Each row below holds a small network's activations on one input, seen along a few directions.
In each table, some parts of the input vary, and every possible input appears once, in random order.
Descriptions start from the smaller parts, as in this example, which fits no table here: one of 5 places around a ring, together with either a single point or one of 11 places around a ring or (one of 2 separate values, together with one of 6 places along a line).
Shared parts are said once, and a part with two or three values counts as separate values.
In the rows, zero is written as 128.

Other details of the inputs shift rows strongly along two fixed directions, in all tables alike. That doesn't count.
To show where, the next rows are all for the same input, with only those details redrawn:
[118 153 184 150 181  74 108 169 136 137  48 108  91  85 101]
[160 119 147 169 138 141 120 114 123 155 142 115 127  96 123]
[151 120 135 151 131 141 119 113 124 129 145 119 125 107 125]
[130 123 113 113 116 139 114 114 125  74 147 128 121 132 130]
[130 124 116 116 120 136 114 117 125  78 142 127 121 129 129]
[159 115 133 159 127 149 121 107 122 139 155 119 130 105 127]
[149 125 147 159 142 131 119 122 125 142 128 115 121  99 121]

A family of inputs:
row 1: [ 77 171 146  81 165  64 112 174 148  84  36 135  91 140 112]
row 2: [ 96 160 167 120 168  82 114 178 145 128  46 108  99 102 113]
row 3: [127 121 112 114 103 131 145 117 107 127 154 130 147 137 139]
row 4: [162 125 144 160 129 117 137 107  99 174 131 125 132 111 123]
row 5: [147 119 128 153 131 152 129 114 134 149 150 128 132 119 127]
row 6: [146 118 145 167 139 148 129 122 141 164 148 122 133 110 125]
row 7: [145 124 136 150 126 137 141 127 121 191 132 124 148 116 132]
row 8: [133 115 146 154 130 143 129 142 141 158 133 112 136 110 126]
row 9: [149 125 147 159 142 131 119 122 125 142 128 115 121  99 121]
row 10: [115 125 132 121 123 132 121 143 137 106 127 113 125 124 129]
row 11: [135 116 111 127 113 124 144 109 106 118 156 144 137 146 131]
row 12: [137 118 110 133 123 148 123 111 131 108 157 135 127 136 133]
row 13: [135 121 129 133 116 125 149 126 112 161 144 127 145 124 132]
row 14: [141 122 138 151 134 118 144 125 118 173 130 130 136 129 123]
row 15: [141 127 139 158 146 134 124 127 133 153 128 123 121 112 120]
row 16: [108 123 114 102 112 152 126 132 141 105 137 129 135 140 137]
row 17: [ 99 118  95  79  97 155 123 131 140  53 153 134 135 160 145]
row 18: [128 110 117 134 117 152 125 123 141 108 161 127 132 137 126]
row 19: [108 127  84  76 100 134 130 117 124  63 150 150 134 177 137]
row 20: [130 120 117 118 116 135 114 119 126  77 145 124 121 129 124]
row 21: [105 120 108  91 100 128 146 130 118 112 144 140 146 151 136]
row 22: [138 131 137 141 133 134 133 131 132 177 115 123 138 116 133]
row 23: [139 129 126 137 124 146 126 118 130 154 134 118 136 116 140]
row 24: [120 134 103  94 107 142 126 116 124 103 135 132 134 144 146]
row 25: [137 118 147 160 139 137 126 132 143 151 138 120 126 113 119]
row 26: [128 122 103 116 116 152 125 110 138 106 152 138 134 148 137]
row 27: [132 126 106 118 117 148 124 110 133 109 148 139 132 144 137]
row 28: [138 124 106 123 114 136 133 110 113 123 151 141 135 147 133]
row 29: [144 120 146 164 141 142 127 126 136 155 139 122 129 110 123]
row 30: [122 145 147 130 150  95 130 145 125 146  86 132 117 125 115]
row 31: [140 135 138 141 133 132 131 129 130 175 117 120 133 113 134]
row 32: [ 75 160 186 121 178  72 115 203 158 132  22 110  95  99 105]
row 33: [103 132 118 103 131 121 114 141 139  67 121 133 111 145 125]
row 34: [117 123 107 111 121 145 123 122 141  90 145 135 126 146 130]
row 35: [ 46 163 125  40 146  40 123 187 135  19  42 143  94 171 108]
row 36: [152 115 142 175 142 143 126 120 132 158 148 123 129 109 126]
row 37: [139 124 137 147 123 141 142 127 123 195 132 126 149 116 131]
row 38: [102 160 173 132 178  45 127 175 124 140  35 128  96 118 104]
row 39: [135 117 147 154 131 141 128 140 139 156 135 110 131 107 127]
row 40: [123 118 112 115 107 157 124 121 132  98 157 122 136 134 143]
row 41: [155 130 136 159 138 139 134 112 126 180 133 130 134 116 127]
row 42: [132 113 118 134 116 151 125 119 136 106 161 129 131 135 128]
row 43: [108 130  85  74  99 133 130 114 124  63 151 152 133 176 139]
row 44: [138 127 142 154 144 137 127 127 141 158 130 124 125 113 122]
row 45: [108 154 176 138 173  59 133 169 130 168  49 124 104 113 104]
row 46: [151 126 137 154 126 137 140 123 118 192 137 122 145 112 134]
row 47: [114 131  81  77 103 140 121 110 124  57 148 150 125 172 140]
row 48: [149 127 138 159 139 141 128 116 139 174 134 127 131 114 129]
row 49: [137 122 129 140 124 150 129 126 136 150 142 117 134 115 134]
row 50: [ 98 121  88  67  90 128 142 127 116  67 152 145 145 170 143]
row 51: [155 118 138 160 120 138 148 115 111 202 151 122 151 114 136]
row 52: [ 70 156 146  79 151  83 110 185 152  62  56 119  96 133 119]
row 53: [144 131 104 112 112 137 119  98 113 103 143 136 128 136 135]
row 54: [ 86 164 140  94 163  73 106 169 145  80  51 130  92 136 114]
row 55: [103 152 152 111 144  79 131 160 119 137  73 120 117 123 122]
row 56: [159 109 141 181 133 152 128 118 131 170 161 119 133 107 121]
row 57: [110 125  85  79  97 124 134 113 110  60 152 151 131 178 138]
row 58: [143 137 153 158 142 117 136 134 117 198 106 115 135  99 127]
row 59: [128 122 139 148 142 122 120 138 138 118 125 124 116 121 117]
row 60: [115 141 113 101 133 112 119 128 129  88 110 143 114 149 130]
row 61: [155 129 128 144 130 137 118 105 121 141 134 124 126 112 129]
row 62: [104 120  89  77  97 157 124 125 138  62 153 136 135 161 145]
row 63: [124 130 104 110 118 121 128 118 117  98 135 146 127 152 132]
row 64: [117 123 108 102 109 119 144 119 118 101 148 145 135 156 130]
row 65: [105 115 117 105 105 152 126 137 143  94 145 125 135 141 134]
row 66: [157 124 135 168 141 139 126 111 130 170 138 128 130 113 130]
row 67: [137 123 126 136 123 149 130 123 137 158 134 124 141 121 139]
row 68: [104 118  87  73  83 146 142 115 117  86 163 146 152 173 147]
row 69: [141 123 129 141 123 124 144 115 112 156 138 136 137 135 127]
row 70: [132 127 126 129 119 149 136 122 132 168 131 128 143 125 137]
row 71: [136 126 140 146 134 109 147 128 112 163 125 132 132 123 117]
row 72: [148 126 109 119 110 133 127 100 103 116 148 135 134 136 132]
row 73: [ 77 170 179 112 179  64 114 196 158 142   8 115  95 104 108]
row 74: [152 126 134 158 138 141 134 115 131 180 135 128 136 119 127]
row 75: [141 119 126 144 124 120 146 117 107 151 144 136 136 130 123]
row 76: [136 113 108 121  99 147 146 112 113 146 164 135 156 145 143]
row 77: [143 115 143 167 141 146 129 126 141 161 143 119 131 111 123]
row 78: [129 131 126 123 125 139 125 128 136 139 127 123 131 125 139]
row 79: [151 122 131 142 120 116 141 108  97 145 139 129 134 119 122]
row 80: [120 126  87  81 103 143 111 107 123  40 154 137 120 153 135]
What is each input in this table made of?
Answer: one of 8 places along a line, together with either a single point or one of 4 places along a line or one of 5 places along a line
The inputs of row 59 and row 66 match in every part but the place on the line of 8. If row 39 is changed in the same way as row 59 into row 66, which row does it become?
Answer: row 78
The inputs of row 80 and row 61 match in every part but the place on the line of 8. If row 44 is changed in the same way as row 80 into row 61, which row does it become?
Answer: row 48
Start at row 8 and move only the place on the line of 8, one step at a time. The first step leads to row 17. Which rows follow, in order?
Answer: row 62, row 67, row 22, row 7, row 76, row 50
Which other rows agree with row 70 in the place on the line of 8? List them by row number.
Answer: row 1, row 22, row 24, row 31, row 41, row 47, row 53, row 60, row 74
Which other rows does row 24 become when the place on the line of 8 takes its other values? List them by row number.
Answer: row 2, row 3, row 10, row 23, row 40, row 55, row 58

A family of inputs:
row 81: [118 130 127 118 130 125 123 134 135 107 123 128 122 132 126]
row 82: [123 132 125 119 131 123 120 129 131 105 121 130 119 131 125]
row 83: [120 130 126 119 129 122 123 133 130 106 122 129 122 132 126]
row 84: [136 130 139 143 134 123 135 129 124 164 122 126 132 120 127]
row 85: [116 132 125 113 125 117 132 134 126 116 120 133 127 139 128]
row 86: [137 125 140 148 136 136 128 129 134 157 127 121 130 113 126]
row 87: [162  96  85 135  81 186 144  75 109 135 217 141 162 150 150]
row 88: [134 120 108 120 113 147 125 110 125 102 156 133 132 139 135]
row 89: [140 125 140 150 135 129 129 127 126 152 129 122 129 113 123]
row 90: [139 124 140 150 135 132 130 128 129 153 131 122 130 115 125]
row 91: [118 132 125 116 128 124 123 134 132 110 121 128 123 133 129]
row 92: [116 131 126 114 126 125 125 136 133 112 120 128 126 132 129]
row 93: [130 120 106 114 108 140 134 112 119 111 154 137 138 146 136]
row 94: [120 130 126 119 130 123 122 133 131 106 122 128 121 131 126]
row 95: [118 130 126 119 129 124 123 135 133 107 123 128 122 132 127]
row 96: [118 130 127 117 127 122 125 134 131 108 122 128 124 132 127]
row 97: [121 134 123 114 127 115 129 129 122 114 119 134 125 138 127]
row 98: [114 134 123 109 124 121 131 135 127 120 118 132 129 138 130]
row 99: [139 131 140 145 138 118 133 127 120 159 119 127 128 117 124]
row 100: [137 125 139 148 134 135 130 130 131 158 128 121 132 114 127]
row 101: [133 129 139 142 132 126 136 131 126 166 121 126 134 120 128]
row 102: [135 127 139 144 134 123 136 129 123 161 124 126 133 119 125]
row 103: [142 128 141 151 139 127 126 126 126 152 125 123 125 113 124]
row 104: [116 131 125 115 128 127 123 136 136 111 120 127 124 132 129]
row 105: [123 132 126 117 129 120 123 129 127 106 121 129 121 131 126]
row 106: [118 132 126 115 127 123 124 133 131 110 121 128 124 132 128]
row 107: [141 125 140 152 137 133 127 126 130 151 130 122 127 113 123]
row 108: [136 130 139 143 135 123 135 129 124 163 122 126 132 119 127]
row 109: [119 132 126 117 130 126 122 133 135 108 121 128 122 132 128]
row 110: [119 132 125 117 129 125 122 134 134 109 121 128 122 132 129]
The inputs of row 99 and row 102 match in every part but one. If row 82 is changed in the same way as row 99 into row 102, which row does it become?
Answer: row 81
What is each input in this table made of?
Answer: one of 5 places along a line, together with either one of 2 separate values or one of 4 places along a line
Which other rows does row 85 become when the choice among 2 separate values takes its other values? List them by row number.
Answer: row 102

A family of inputs:
row 111: [ 91 162 154  91 156  43 127 166 113 100  42 134 100 132 103]
row 112: [ 82 126  86  53  83 154 136 140 138  76 144 134 151 169 159]
row 113: [ 87 110 106  85  96 142 130 146 141  50 156 127 134 158 137]
row 114: [171  77 101 175  91 212 142  81 132 158 239 131 165 134 143]
row 115: [160 108 167 197 147 148 125 128 138 184 144 104 128  78 111]
row 116: [ 96 170 147  98 169  41 122 160 119  97  40 143  90 140 105]
row 117: [147 126 147 169 140 155 140 130 143 230 125 121 147 105 135]
row 118: [106 138  79  67 105 155 112 114 145  55 140 145 126 169 151]
row 119: [102 130  83  67  96 110 146 117 106  71 142 163 137 191 136]
row 120: [187 127 149 188 145 111 132  95  89 192 134 124 127  95 118]
row 121: [110 122  97  97 118 144 107 121 147  29 154 137 111 155 129]
row 122: [171  84  87 145  63 180 176  70  83 187 238 143 189 153 156]
row 123: [156 145 217 222 210  81 100 166 144 193  53  87  83  41  86]
row 124: [156 125 152 169 137 158 130 122 136 215 128 110 143  87 131]
row 125: [ 99 170 148  96 164  85  91 163 146  83  41 116  87 114 120]
The inputs of row 124 and row 118 match in every part but one. If row 115 is changed in the same way as row 124 into row 118, which row does it become?
Answer: row 121
What is each input in this table made of?
Answer: one of 3 separate values, together with one of 5 places along a line
Which other rows does row 122 become when the place on the line of 5 takes its other values? List them by row number.
Answer: row 111, row 116, row 119, row 120
